These are the activations of a small neural network, seen along a few directions. Each row is one input.
In each table, some parts of the input vary, and every possible input appears once, in random order.
A made-up example of a description, with smaller parts first: one of 5 places around a ring, together with either a single point or one of 9 places around a ring or (one of 3 separate values, together with one of 4 places along a line).
Shared parts are said once, and a part with two or three values counts as separate values.
In the rows, zero is written as 128.

Other details of the inputs shift rows strongly along two fixed directions, in all tables alike. That doesn't count.

Table:
r1: [112 118 105 126 132 104 152 110 164 141  81 168 116]
r2: [118 120 153 136 132 188 155 204 156 141 132 148 113]
r3: [121 131 120 157 130  89  97 134 110 130 112 130 138]
r4: [144 135 154 126 122 179 138 183 120 124 146 114 128]
r5: [123 117 132 114 122 193 141 172 133 145 146 136 136]
r6: [127 148 122 164 139  90 126 160 159 115  56 150 120]
r7: [ 98 151 151  76 141 163 132 103 112 162 183  83 109]
r8: [131 153 133 103 134 147  95 190  87 135 143 123 155]
r9: [129 102 129 175 124 119 143 125 146 116 122 134 124]
r10: [116 149 146 140 119 176 139 218 132 133 112 132 129]
r11: [144 160 122 139 116 167 116 224 107 127 123 139 159]
r12: [153 137 109  54 130 155 132 138 108 132 138 134 154]
r13: [124  96 101 110 120  76 122  46  77 123 153 120 150]
r14: [167 145 121 134 143  82 123  82 122  97 118 112 132]
r15: [133 102  98 156 103 104 141 127 102 113 109 155 153]
r16: [113 102  98 133 102 115 153  39 120 138 151 113 133]
r17: [140 113 100 123 124  95 133 118 138 124  86 159 137]
r18: [130 154 108 163 138  94 113 154 163 128  64 154 131]
r19: [168 124 116 140 144  86 121 123 136  97 104 144 139]
r20: [159 139 126 137 141  90 126  83 140 108 114 111 120]
r21: [121 164 109 142 141 106 125 115 169 144  96 139 116]
r22: [100  99 121 132 141  98 130  46 130 147 152 125 114]
r23: [122 158 123 122 117 175 127 144 126 151 156 103 137]
r24: [144 136 144  85 151 171 134 174 158 133 129 132 125]
r25: [105 152 147 145 122 179 150 211 143 143 112 138 113]
r26: [111 121 144 200 127 116 154 161 156 117  86 154 105]
r27: [110 108 155 172 144  92 122 158 128 113  88 146 119]
r28: [ 97  91 127 156  75 112 133 144 149 104  76 186 113]
r29: [115 103 137  73 125 162 124 175  95 148 140 142 143]
r30: [ 95 137 121 151 138  94 114  88 129 150 130 122 118]
r31: [108 162 131 127 121 188 138 174 142 162 144 124 123]
r32: [ 87 106 142  83 134 168 142 173 120 162 130 156 125]
r33: [158 148 142  94 120 174 137 106  90 122 198  74 140]
r34: [137 134 137 165 145  94 132 154 164 106  63 151 116]
r35: [101 105 100 138 107 116 165  35 132 149 149 121 117]
r36: [134 119 116  74 104 179 146  95 100 150 187 100 143]
r37: [162 169  87 121 133  81 104  47 116 121 142  94 148]
r38: [128 155 158 108 154 168 145 201 169 137  97 146 104]
r39: [131 149 148  98 136 145 107 190  81 124 140 115 145]
r40: [105  88 128 161 139  97 117 147 131 127  92 167 131]
r41: [126 122 157  81  94 179 128  90 141 120 194  98 103]
r42: [155 109 115 167 119  99 132  89 113 100 147 117 141]
r43: [115  93 138 146 144  91 122  92 128 122 136 122 120]
r44: [132 140 148 105 124 178 147  97 120 137 187  76 121]
r45: [125 116  98 110 127  98 142  72 146 134 104 141 130]
r46: [133 137 110 200 111 105 116 171 131 120  85 149 141]
r47: [149 109  96 152 115 103 129  55 103 115 158 116 149]
r48: [131  93 119 164 138  83 106 163 103 107  90 174 152]
r49: [125  91 124 147 136  98 109 126 112 125 116 149 138]
r50: [108 146 149  81 137 156 120 117 102 148 173  81 124]
r51: [145 159 134 117 116 170 130 185  95 122 149 107 146]
r52: [129 109 150 161 139  88 114 135 110 109 109 129 123]
r53: [161 164 104 117 135  83 118  56 111 109 136  89 137]
r54: [149 114 110 152 139  99 119 153 153 115  69 174 136]
r55: [123 163 115 122 141  97 140  42 155 138 131  96 102]
r56: [106 113 159  92 151 164 135 141 132 150 168 120 110]
r57: [118 123 152 154  90 112 127  82 145  94 129 120  95]
r58: [ 99 105 138  76 129 165 132 167 109 152 137 143 139]
r59: [121 118 114 153 146 107 138 145 177 131  68 180 115]
r60: [109  96 133 170  90 117 120 146 159 100  85 181 111]
r61: [150 157 110 123 133  87 121  58 130 120 128  91 122]
r62: [122 141 154 103 136 153 110 191  98 135 136 115 132]
r63: [108 141 128 162  83 115 107 119 150 112 109 139 112]
r64: [114 157 152  81  85 176 124  93 127 125 182  82 103]
r65: [138 139 113 158 109 101 132  52 110 120 155  80 125]
r66: [132 126 123 134 151 103 144  81 174 129 120 133 104]
r67: [137 117 144 157 139  81 111 136  94  98 114 129 136]
r68: [143 120 120  95 117 178 133  98 111 146 191  98 138]
r69: [104 118 145 138 146  93 135  46 125 133 156  98 101]
r70: [141 100 128 144 139  76 111  93  99 104 144 122 139]
r71: [167 145 111  51 141 161 120  96 112 133 177 106 150]
r72: [135 108 155  91 143 153 115 147 107 133 169 112 130]
r73: [150 171 124 106 138 157 108 214 143 137  98 143 142]
r74: [164 138 138  72 146 164 126 138 142 131 157 110 129]
r75: [109 104 116 174 122 126 150 116 153 136 114 154 117]
r76: [134 131 131  96 147 171 128 204 159 139  96 165 135]
r77: [103 129 125 173 135  90 103 160 127 132  86 150 135]
r78: [150 120 142 109 122 178 136 143 121 130 177 104 133]
Description of these inputs: one of 6 places along a line, together with either a single point or (one of 3 separate values, together with one of 4 places along a line).
The inputs of r74 and r20 match in every part but the place on the line of 6. If r70 is changed in the same way as r74 into r20, which row does it become?
Answer: r67
The inputs of r32 and r56 match in every part but the place on the line of 6. If r12 is changed in the same way as r32 into r56, which row does it become?
Answer: r19
Change only the place on the line of 4 in r33. List by row number the other rows that result.
Answer: r4, r26, r44
Which other rows agree with r22 in the place on the line of 6? List them by row number.
Answer: r5, r40, r47, r48, r49, r54, r59, r60, r68, r71, r75, r76
Change only the choice among 3 separate values in r55. List by row number the other rows that result.
Answer: r7, r25

Table:
r79: [121 122 135 119  97 159 121 115  78 124 186 110 146]
r80: [162 146 111  88 120 144 114 120  82 119 170 111 162]
r81: [125 121 139 119  92 222 135 239 111 139 132 147 143]
r82: [ 80 129 145 183 145 119 123 192 153 143  80 172 113]
r83: [127  77 133 142 136  52 118  73 107  99 128 138 123]
r84: [106 110 111 114 108 170 159 103 124 160 178 122 132]
r85: [154 148 170 114 132 204 125 241 151 117 129 126 123]
r86: [167 140  96  94 111 157 128 112 112 135 156 110 159]
r87: [ 83  84 131 162 129 120 129 190 128 149  73 187 125]
r88: [133 129 117  59 143 127 104 118  82 135 157 109 157]
r89: [133 144 116 150 151  39 107  72 125 129 102 109 128]
r90: [138 119 122 182 141  81 161  62 166 110 111 121 106]
r91: [130  82 128 166 135 126 160 188 165 115  79 192 134]
r92: [ 85 124 159 178 134  98 112 200 128 130  75 150 115]
r93: [152 155 106 170 139  55 109  78 111 101 107 107 134]
r94: [158 158  96 185 122  64 112  73 143 111 107 108 142]
r95: [ 88 107 137  86 121 144 113 114  78 136 177 103 139]
r96: [110 150 134 131 123 170 157 100 133 158 163  94 118]
r97: [115 132 127 203 111  64 122  76 106 108 125 105 107]
r98: [122 156 136 137 102 163 124 118 126 139 178  80 122]
r99: [155 146 167 100 140 151 126 119 112 112 169  85 115]
r100: [125  90 140  70 151 152 135  99 126 151 161 124 116]
r101: [133 137 136  63 103 164 137  87 169 119 144 122  92]
r102: [141 111  70 162 130  70 149  62 140 128 104 148 150]
r103: [132 130 134  58 157 187 120 233 119 171 104 168 152]
r104: [ 90 136 134 157  80 128 131 174 168 120  54 186 108]
r105: [149 173 106 101 149 154 148 107 135 147 145  94 133]
r106: [156 110 147  98 119 153 124 112  98 104 180 113 142]
r107: [118 114 128 164 163  69 125  59 163 118 119 130  95]
r108: [149  89 127 177 109 127 140 190 148  90  77 171 136]
r109: [130 168 118  82 168 143 115 107 135 160 152 103 127]
r110: [137 173 104  53 105 154 123  92 153 138 131 122 122]
r111: [122 113 168 158 156  92 115 199 148 111  73 156 107]
Describe the family of inputs behind these rows.
Answer: one of 3 separate values, together with either a single point or (one of 2 separate values, together with one of 5 places around a ring)
The inputs of r82 and r107 match in every part but the choice among 3 separate values. If r81 is changed in the same way as r82 into r107, which row does it become?
Answer: r108
Change only the place on the ring of 5 in r87. List by row number the other rows that result.
Answer: r79, r81, r84, r95

Table:
r112: [133 132 138 128 148 125 126 207 149 122  74 166 128]
r113: [147 118 127 148 124 138 128 212 133 110  87 170 146]
r114: [136 140 111 190 128  47 127  62 146 102  93 124 114]
r115: [121 112 104 178 116  87 139 105 163 121  82 162 114]
r116: [107 120 155  76 138 193 134 187 120 152 150 132 124]
r117: [143 137 143 161 135 130 115 215 127 110  90 151 136]
r118: [141 110 121 164 143  68 116 118 122 104  91 150 134]
r119: [145 153 135  69 130 200 140 186 138 140 139 122 134]
r120: [110 101 135 159 112 146 140 202 142 130  88 176 128]
r121: [126 132  80 183 128  38 112  68 111 122  93 133 147]
r122: [133 114 114 116 106 123 132  53 104 124 175 102 135]
r123: [129 140 141  98 120 157 120  95 100 130 192  80 130]
r124: [121 158 139  86 130 173 134  90 139 152 181  83 113]
r125: [116 128 123  99 137 121 132  45 140 145 160 103 114]
r126: [112 126 131 132 120 124 135  51 119 141 174  85 113]
r127: [127 124 150  63 133 180 120 150  96 142 177 109 136]
Describe the family of inputs behind these rows.
Answer: either a single point or (one of 3 separate values, together with one of 5 places around a ring)
Change only the place on the ring of 5 in r117. List by row number the other rows that result.
Answer: r114, r123, r124, r126
